These are the activations of a small neural network, seen along a few directions. Each row is one input.
In each table, some parts of the input vary, and every possible input appears once, in random order.
Descriptions start from the smaller parts, as in this example, which fits no table here: one of 5 places around a ring, together with either a single point or one of 9 places around a ring or (one of 3 separate values, together with one of 4 places along a line).
Shared parts are said once, and a part with two or three values counts as separate values.

Other details of the inputs shift rows strongly along two fixed directions, in all tables alike. That doesn't count.
These rows show it; all are for the same input, with only those details redrawn:
[  3   2   9 -16  11  11  11  -6   5  -5  11  -4   2   7  -5]
[ 17 -31 -11  42  -3  -6  -1  -1 -18  12   4  20  -8 -11   3]
[  1  -7  -6 -23  16  13  13   0   7  -6  25  -6   1  -6   9]
[ 12 -23  -8  21   2   0   4  -2 -10   7  10  12  -6  -9   4]
[ 7 -1 11 -1  6  6  8 -8 -1 -1  3  2  1  9 -9]
[ 16 -15   7  37  -5  -5   0  -8 -15  10  -9  18  -4   5 -12]
[ -4  -9 -15 -43  24  20  18   5  15 -12  41 -15   1 -15  19]

Rows:
x1: [ -4  12  17 -24  10   1   9 -16   5 -12 -14   6   1  11 -24]
x2: [  6  15  25  15 -25   0  -2 -16 -20  10 -33  11  10  26 -17]
x3: [ -9  31  33 -14  -5  -4  14  -5  -8 -10 -27  -8  16  20 -12]
x4: [ -5  28   7 -43   1   1  17   7   0 -12   8 -17   5   1  -7]
x5: [ 13 -11   4  23  -9  -6   2 -17 -16   8 -22  14  -2  13  -3]
x6: [ -8   7 -15 -40   6   7  21  12   0 -10  23 -22   8 -13  30]
x7: [  6 -26 -22  -2  13   8   9   5  -1   0  30   3  -5 -21  19]
x8: [-24 -13 -44   7  -6  -6  -3  10  17  -5  26  -8  -4 -12  25]
x9: [  9 -35  -7  45   3  -7  -1  -1 -17   7  -1  25  -7 -17   1]
x10: [ -9  24  31  -8   2   0  13   6  -5 -10  -6  -8  12   7 -14]
x11: [ 11   2 -10 -16   3   7  -9  19  32   6 -10  -5   8 -19   8]
x12: [-18  13  17  19 -21 -21 -16  -7   8   5 -18  -4   9  32 -19]
x13: [  0 -13   0   6   5  -2   7 -13  -7  -3 -12  11   1   1   5]
x14: [ 13  -6   8  38 -21 -11 -20  13  10   5 -36  18 -25   0   4]
x15: [ -2  34  33 -18  -2   4  15   3  -2  -7  -4 -15  13  19 -17]
x16: [  0 -18 -20  -4  -2  12   4  12  -9   5  34   2   3 -27  20]
x17: [  2 -20 -22  -3 -12   9 -17  10  18   2   6 -21 -12 -41  31]
x18: [ 15  -9   1  19  -8 -11  -1 -13 -15   6 -16  20  -9   5 -19]
x19: [ -1  29  25 -25 -14   6   2 -12  -6  -1 -16   2   8  20 -30]
x20: [ -5 -20 -34  46  -1  -8 -24   8 -17  15  -6  11 -11   3   4]
x21: [-28  12 -36 -26  12  11   1   8  22 -12  21 -19  -4   5  17]
x22: [ -1  -6  -9  12  -7 -16   6  12 -21  -3   0  10  -4 -24   1]
x23: [ -1  42  22 -22   9  -2  -7  -4  34   4 -12 -14  -8   2  -2]
x24: [-10 -19 -22  20   6  -9 -27   9  -9  15   3   1   0   3   3]
x25: [-23  -2  -6 -20   5  -6 -18   4  12   2  16 -17  11   8   4]
x26: [ 13  34  26  -3   1  -1 -34  -5  14 -10 -23  -5  -1  13  -8]
What is each input in this table made of?
Answer: either one of 5 separate values or one of 6 places around a ring or (one of 3 separate values, together with one of 5 places along a line)
Which other rows does x18 become when the choice among 3 separate values takes its other values? List them by row number.
Answer: x5, x7

Rows:
x27: [ 18  -3  18  34  -4  -8  -3   1 -18   5 -14  17  -4   2 -17]
x28: [ 10  15  18   9  -6   3 -17  -7   9   8 -22   2  -5  19 -18]
x29: [ -2   3  11   3   7  -4   3  -9  -6   2  -4   7   6  14 -21]
x30: [  8  -8 -20  21 -13 -12 -14  14  -6   8  -7   8 -11 -24  12]
x31: [  8  20  30  -5  -9   5   8  -7  -4   0 -16   0  10  16 -14]
x32: [  3 -12   0  23 -14  -3   0  -9 -21   8 -10  10   5   7  -9]
x33: [  4  -8   2  21 -11  -8  -9   4  10   6  -9   3  -6  -7   3]
x34: [-16 -16 -38  -8   5  -5  -5  19   6  -4  23 -10  -3 -28  32]
x35: [ -2  10   2   6  -2   1 -15  -6   7   6  -9  -3  -1  21 -13]
x36: [-15  11   5 -55  16  14  14  -8  10 -14  18 -17  11  12  -1]
x37: [-13  -7 -25 -25  15   8  20  -2   7 -15  22  -2  -6  -7  19]
x38: [  4  20  32 -35   4   9   9 -16   7  -9 -13  -6   8  20 -20]
x39: [ 11 -21 -13  28  -1  -3 -17   5   3  10  -2   6  -9 -14  14]
x40: [ -6  -7   0  32 -14 -13 -12  -1   2   7 -12   6  -2   7  -4]
x41: [ -1  -3  -6 -40   8  19  16   2   7  -9  19 -14   5 -14  13]
x42: [  6   6  13  31 -17 -16 -16   2  -6   7 -34  10  -4   0  -6]
x43: [-12  30  27 -21   7   7  -8 -12  21  -6 -17 -18  10  40 -19]
x44: [  8  -5  -3   8   1   0  14  -7  -1  -4 -12  12 -11  -2   2]
x45: [ -8  -1 -12 -19  10   5  13   8  -2  -6  32 -14   4 -11  14]
x46: [-16  14   1 -45  23  13  14   6   9 -18  32 -17   8   2   2]
x47: [ -6 -18 -40  19  -9 -13 -13  16  -8   6  12   5  -9 -26  21]
x48: [ 12 -32 -22  16  10  -3   2   7 -10   8  19  16  -8 -33  13]
x49: [  0  12  19  10 -12  -3   6  -7 -14   4 -14   2  11  24 -16]
x50: [  4   0   0 -12   6   6  11   6  -2  -3  20  -6  -1 -18  12]
What is each input in this table made of?
Answer: one of 2 separate values, together with either a single point or one of 5 places along a line or one of 6 places around a ring
The inputs of x41 and x32 match in every part but the choice among 2 separate values. If x42 is changed in the same way as x41 into x32, which row does it become?
Answer: x34
Start at x35 and move only the place on the line of 5, one step at a time. The first step leads to x43. Which rows follow, in order?
Answer: x40, x34, x47

Rows:
x51: [  3  -2  15  38 -20  -8   7 -18 -23   9 -28  16   4  26 -24]
x52: [-22  47  23 -31   9   1 -14   0  40 -15  -9 -23   3  34 -20]
x53: [  4  31  25  29 -35 -21 -14  12 -10   9 -44  -3   1   2 -13]
x54: [ 24 -13  27  42 -12  -7  -1  -9 -19  14 -19  20   1   6 -18]
x55: [  8 -26 -17  54 -17 -19   1  -8 -36  10  -9  29  -9  -2  -1]
x56: [  2 -10 -15 -50  31  21  18  12  11 -14  49 -13   0 -32  27]
x57: [ -4 -16 -27 -33  19   7  22   5   1 -10  27  -1  -4 -27  19]
x58: [ 11 -30 -43  24  -9  -4 -32  12  12  16   5   7 -17 -30  29]
x59: [ -2 -40 -31  23  -4  -3   3   9 -23  11  31   5   1 -18  18]
x60: [-11  -8 -25 -57  28  16  16  12   9 -14  49 -15   6 -30  21]
x61: [  3  32  32 -48  18  21  24 -14  13 -16  -3 -11   4  16 -13]
x62: [  3  11  26  29 -12 -11  -3 -16 -31   9 -21  15  10  33 -32]
x63: [  6  29  47 -28   3  14  21 -17  13 -11 -21  -4   9  27 -24]
x64: [ -1 -39 -48  36 -10 -11 -37  15   7  12   4   5 -15 -33  36]
x65: [-24  35  11 -29  10   2 -13   5  37 -10 -13 -26   4  27  -4]
What is each input in this table made of?
Answer: either a single point or one of 4 places along a line or (one of 2 separate values, together with one of 5 places along a line)
What sort of input is x53?
Answer: a single point
Start at x63 and move only the place on the line of 5, one step at a time. The first step leads to x61. Which rows follow, in order?
Answer: x57, x55, x51
